These are the activations of a small neural network, seen along a few directions. Each row is one input.
In each table, some parts of the input vary, and every possible input appears once, in random order.
A made-up example of a description, with smaller parts first: one of 5 places around a ring, together with either a single point or one of 9 places along a line or (one of 3 separate values, together with one of 6 places along a line).
Shared parts are said once, and a part with two or three values counts as separate values.
In the rows, zero is written as 128.

Other details of the inputs vary at random and push rows far along three fixed directions, the same in every table; ignore that.

Table:
row 1: [127 165 112 182  90 104  99 128  92 155 184]
row 2: [ 96  89 137 117 100 124 122 107  92 146 117]
row 3: [150 184 118 144 118 184 143 149 154  71 137]
row 4: [102  93 147 103 148 117 138 102  97 107 122]
row 5: [147 182  92 130 104 217 146 146 220  61 110]
row 6: [138 115 130  93 125 152 142 121 115  86 107]
row 7: [116 149 106 189 143 101 122 126 105  84 208]
row 8: [166 106  67 104  58 112 129 172 105 107 139]
row 9: [108 139 171 159 142 111 155  93 132 105 176]
row 10: [107 189 155 189 153 141 125 110 104 126 143]
row 11: [207 115  70  90  47 128 152 193 161  99 131]
row 12: [126 102 144 142 133 103 101 143 123 164 113]
row 13: [213 121  42  77  89 132 110 163 152 121 130]
row 14: [190 115  54 108 120  97  92 168 126 114 137]
row 15: [182 108  78 134 110 100 133 210 128 111 120]
row 16: [138 128 161 122 149 103 114 144 104 166 112]
row 17: [104 136 173  87 148 156 129  87 158 191  88]
row 18: [112 200 120 157 146 183 129 100 178 109 116]
row 19: [108 104 100 134 136  77  93 102  75 173 164]
row 20: [133 104 127 108 158 143 148 136 163 103 116]
row 21: [ 86 109 111 151 141  69  82 132  76 164 136]
row 22: [172 118  55 108 114  83 105 185 148 128 134]
row 23: [142 134 187  97 147 155 128  90 134 183  99]
row 24: [114 121 109  74 106 151 135 106 137 129 101]
row 25: [106 148 113 181  83  80 139 120 127 132 207]
row 26: [130 115 158 105 110 108 150 128  97 149 133]
row 27: [141 180  82 184 127 111 133 149 165 103 175]
row 28: [ 88 171 167 181 108 150 141 100 119  94 158]
row 29: [110 113 115  87  96 149 135 114 137 134  98]
row 30: [118 120 138 104 107 119 133 117  76 140 128]
row 31: [169 140 115 106 136 146  97 132 127 129 101]
row 32: [144 138 192 105 168 156 118 101 144 164  82]
row 33: [111 107 191 105 133 161 124  97 145 197  77]
row 34: [113 152 174 162 134 188 150 121 186 104 121]
row 35: [ 75 146 158 161 164 123 142 113 137 119 156]
row 36: [133 103 131 137 140  58 112 119  87 182 178]
row 37: [147 129 125 115 121 142  99 150 123 142  86]
row 38: [109 137 180 162 168 128 143 113 112 116 157]
row 39: [118 158  83 199 147  98 110 116 113 109 185]
row 40: [114 107 126 139 130 117  85 132 103 155 105]
row 41: [158 193 164 140  86 212 175 126 220  72 117]
row 42: [125 115 137 118 145 150 123 148 110 134  69]
row 43: [114  63 131  82 165 114 136 162 125 158  47]
row 44: [ 91 122 100 145 148  68  81 126  77 156 148]
row 45: [115 103 126 109 102 163 138 130 138  90  96]
row 46: [161  93  51 129 108 118 109 191 120 102 106]
row 47: [106  97 151 113 171 133 125 124  78 114 113]
row 48: [154 148 121 151  99 102 146 110 143 118 198]
row 49: [178 100  57  89  85 103 129 147 117 102 155]
row 50: [ 90 154 149 148 115 112 145  85 135 144 173]
row 51: [134  53 159  56 149 115 155 139  96 120  76]
row 52: [104  93 126  90 129 123 127  85 105 143 122]
row 53: [149 176 126 179 102  88 120 136 105 159 202]
row 54: [ 99 150 145 169 110 138  99  91 114 171 147]
row 55: [143 168 166 159 125 141 116 132 155 150 122]
row 56: [159 175 139 138  96 158 169 142 168  75 148]
row 57: [100 105 140 135 140 130 127 152  88 111 116]
row 58: [ 85 144 134 169 163 136 125  94 123 101 165]
row 59: [118 127 122 138 121  81  99 130  48 175 158]
row 60: [ 78 144 156 179 147 122 143 125 142 118 160]
row 61: [189 180 123 142 128 149 120 127 200 119 145]
row 62: [116 132 175 112 184 173 125  95 113 140  65]
row 63: [129 172 160 191 168 127 138 101 152 127 164]
row 64: [120 110 173  74 150 181 168  91 186 109  74]
row 65: [118 129 176  88 131 170 137  71 111 142  97]
row 66: [196 120  55  98  93 111 101 161 104 131 144]
row 67: [122 170 155 173 157 121 111  86 160 152 157]
row 68: [169  85  75 112  61  99 138 174 134 116 146]
row 69: [119  99 117 139 139  60 108 113  93 183 174]
row 70: [217 133  62 108 107 128 145 216 155  92 108]
row 71: [122 186 163 132 112 191 155 103 151  82 121]
row 72: [ 93 173 123 152 125 128 103  83 122 165 160]
row 73: [143  58 158  48 133 114 146 123  93 158  84]
row 74: [ 76  94 126 138 136  59 142 130  87 118 168]
row 75: [ 69 157 131 165 155 136 126 106 121 104 158]
row 76: [151 167 151 165 156 144 138 120 145 121 136]
row 77: [171 101  61  95  85  96 119 182 148 153 129]
row 78: [135 178 144 197 125 163 136 127 184 116 139]
row 79: [130  75 110  70 164 116  91 125 109 158  71]
row 80: [196 185  87 126 127 202 137 134 210  77 107]
row 81: [148  88  59 127 101 126 120 194 122  76 129]
row 82: [104 119 200 122 157 169 154 133 143 128  85]
row 83: [131 113 162 114 119 116 122 134 110 189 109]
row 84: [ 94 142 118 188 101  83 148 133 129  96 198]
row 85: [ 66 101 109 133 132  76 127 118  71 108 158]
row 86: [156 181 111 154 108 147 118 142 203 128 132]
row 87: [158  68 115  38 118 137 152 126 156 137  81]
row 88: [ 90  98 194 117 131 158 157 106 145 124  88]
row 89: [ 81 108 101 166 151  79 108 141  77 141 135]
row 90: [140  95 133  72 149 121  98 153  83 160  62]
row 91: [ 84 107 110 141 122  76  93 119  72 184 148]
row 92: [135 156 104 127 111 169 146 101 175  67 140]
row 93: [123  92 149 121 170 108 144 138 120 116 137]
row 94: [ 83  59 129  63 132 130 139 134 105 119  63]
row 95: [108 126 199 111 169 161 157 130 128 128  91]
row 96: [136 122 158  94 180 179 147 107 185 138  57]
Each input here is: one of 2 separate values, together with one of 6 places around a ring, together with one of 8 places around a ring.
Changing only the choice among 2 separate values turns row 69 into row 19. The same change can be made to row 15. Which row results? -> row 42
Changing only the choice among 2 separate values turns row 33 into row 54. The same change can be made to row 22. Which row results? -> row 44
Changing only the choice among 2 separate values turns row 95 into row 3. The same change can be made to row 35. Which row results? -> row 75
Which other rows does row 21 become when the choice among 2 separate values takes its other values? List them by row number. -> row 86
A walk changes only the place on the ring of 8. It starts at row 24 and steps to row 29. List the rest of the walk in order. -> row 2, row 8, row 30, row 65, row 49, row 52
A walk changes only the place on the ring of 6. It starts at row 61 and steps to row 36. List the rest of the walk in order. -> row 48, row 9, row 93, row 63
A walk changes only the place on the ring of 6. It starts at row 56 and steps to row 26. List the rest of the walk in order. -> row 53, row 16, row 70, row 95

Table:
row 97: [ 99 180 154 203 128  71 113 100  96 144 241]
row 98: [ 75  47 123 114 147  63 130 123  54 162 132]
row 99: [146 149 124  95 117 182 144 101 187 133  91]
row 100: [ 82 181 129 229 133  94  97 112  89 152 219]
row 101: [151 151 154 100 109 181 162 126 175 114  89]
row 102: [161 158 130 100 153 176 127 118 193 132  89]
row 103: [168  76  64  76 112  91 137 167 116 139 110]
row 104: [ 72 119 200 138 147 164 137  62 105 150 113]
row 105: [ 96  52 144 126 172  66 122 141  37 133 123]
row 106: [154 135 142 105 111 200 156 112 167 111  95]
row 107: [150  79  68  62  94  99 107 171 113 131 116]
row 108: [ 51 140 198 138 160 144 125  79 115 131  92]
row 109: [149  72  77  87 126 108 138 203 106 105 108]
row 110: [161 137 153  93 122 189 146 109 175 102 104]
row 111: [141 161 136  88  96 176 127 106 179 124  82]
row 112: [162  84  74  76  88  93 124 175 104 132 100]
row 113: [100  67 146 103 149  56 119 140  47 180 138]
row 114: [ 75 150 193 147 161 150 114  83 110 176  89]
row 115: [ 73 142 214 144 174 140 147  93 112 137  95]
row 116: [157 191  53 199 102 122 113 140 160 108 195]
row 117: [164  72  65  69  94 102 103 153 104 119 110]
row 118: [160 181  93 174  86 119 136 151 159  84 226]
row 119: [ 58 138 202 146 163 148 139  87 110 136  92]
row 120: [164 188  96 180  78 108 139 147 155  80 210]
row 121: [ 59 170 134 221 133  87 107 108  94 107 223]
row 122: [ 79 146 195 142 174 158 121  93 113 185 105]
row 123: [185  79  72  91 129 106 108 182  99 130 102]
row 124: [148 197  62 186  90 128  92 149 156 103 201]
row 125: [175  77  74  64 122  80 127 164 124 130 119]
row 126: [168 204  74 202  89 118 119 158 146 108 186]
row 127: [ 93 139 193 150 174 161 117  75 103 174  99]
row 128: [164 168 146 102 135 175 124 131 180 128  80]
row 129: [ 81  53 141 111 143  71 133 145  44 167 139]
row 130: [165 164 156  86 114 166 141 116 181 125  91]
row 131: [ 78 174 121 210 119  70 106  72 103 141 225]
row 132: [ 69 135 211 138 182 151 144  98 116 142 111]
row 133: [129 149 138  94  96 185 140 112 179 107  85]
row 134: [ 72 131 201 135 196 135 142  77 130 135 110]
row 135: [184 186  86 185  81 118 127 131 144  95 210]
row 136: [ 89  50 135 113 158  55 138 129  56 163 135]
row 137: [ 90  51 137 129 166  71 124 140  34 136 120]
row 138: [ 67 124 197 148 171 162 132  74 105 130 101]
row 139: [ 83 168 137 232 156  73 135 105  99 112 220]
row 140: [140  70  71  85 121 111 128 198 108 100 108]
row 141: [174  77  70  73 117  85 135 168 119 136 113]
row 142: [158 162 140 104 139 192 129 139 178 139  90]
row 143: [135  68  54  82 127  96 121 172 122  93 101]
row 144: [173  86  78  75 134  98 104 196 114 135 114]
row 145: [160 157 127 109 148 181 135 121 188 137  83]
row 146: [173  61  84  81 107 107 137 174 100 110 117]
row 147: [143 149 152  95 146 185 145 139 184  93  99]
row 148: [156  63  66  81 111  99 150 173 116 123 114]
row 149: [ 74 142 218 136 178 134 139  89 117 132 101]
row 150: [174 205  81 199  95 113 117 159 149 105 189]
row 151: [156 142 150 103 145 187 141 121 175  82  92]
row 152: [172 155 107 209  71 109 132 156 183 100 210]
row 153: [ 87  54 148 108 148  65 131 146  47 164 142]
row 154: [157 186  86 192  67 119 149 150 146  89 201]
row 155: [166  80  77  71 102 101 131 184 107 141 117]
row 156: [167 161 105 219  95 107 127 169 183  80 198]
row 157: [127 138 122  92 114 186 143  99 192 111  95]
row 158: [ 99 122 219 166 169 137 107  95 145 192  98]
row 159: [129 141 124 110 140 189 152 120 186  97  83]
row 160: [ 77  57 139 116 129  62 127 136  41 158 122]
row 161: [141 166 127 104 117 184 110 120 178 127  70]
row 162: [ 90 149 215 129 150 133 139  75 112 173 104]
row 163: [ 96 185 146 221 108  71 127  98  84 148 216]
row 164: [125 142 135  87 104 196 137 116 183 112 101]
row 165: [186  56 101  95  98  80 117 187 139 147 110]
row 166: [107  59 137 114 143  65 117 121  34 173 129]
row 167: [ 95  66 117 127 174  60 110 136  52 186 117]
row 168: [ 59 126 202 130 148 162 141  80 115 161 120]
row 169: [ 65 142 173 137 176 146 104  62 128 174  98]
row 170: [157 151 126 113 128 203 117 115 167 127  80]
row 171: [150 140 141  90 132 176 157 109 194 112 104]
row 172: [138 135 133  95 104 198 132  99 173 101  95]
row 173: [157 146 135  98 107 195 134 101 168 123  91]
row 174: [187  74  85  67 112  93 117 164 106 121 120]
row 175: [140 154 145 113 127 184 159 137 172  98  74]
row 176: [149 181  68 200 109 118 147 149 159  72 198]
row 177: [133 140 131 105 128 197 128 111 173  81  83]
row 178: [ 88 175 123 229 130  92  78  86  84 135 213]
row 179: [184 192  80 192 107 121 102 142 149  93 204]
row 180: [157  78  72  70  97 104 121 180 108 137 116]
Describe the family of inputs behind these rows. -> one of 4 places along a line, together with either a single point or (one of 4 separate values, together with one of 5 places along a line)
Changing only the place on the line of 4 turns row 164 into row 124. The same change can be made to row 129. Which row results? -> row 122
Changing only the place on the line of 4 turns row 128 into row 120. The same change can be made to row 145. Which row results? -> row 136
Which other rows does row 106 become when the choice among 4 separate values takes its other values? List them by row number. -> row 129, row 148, row 154
Which other rows does row 179 become when the choice among 4 separate values takes its other values? List them by row number. -> row 102, row 128, row 144
Which other rows does row 135 become when the place on the line of 4 takes its other values? List them by row number. -> row 105, row 123, row 146
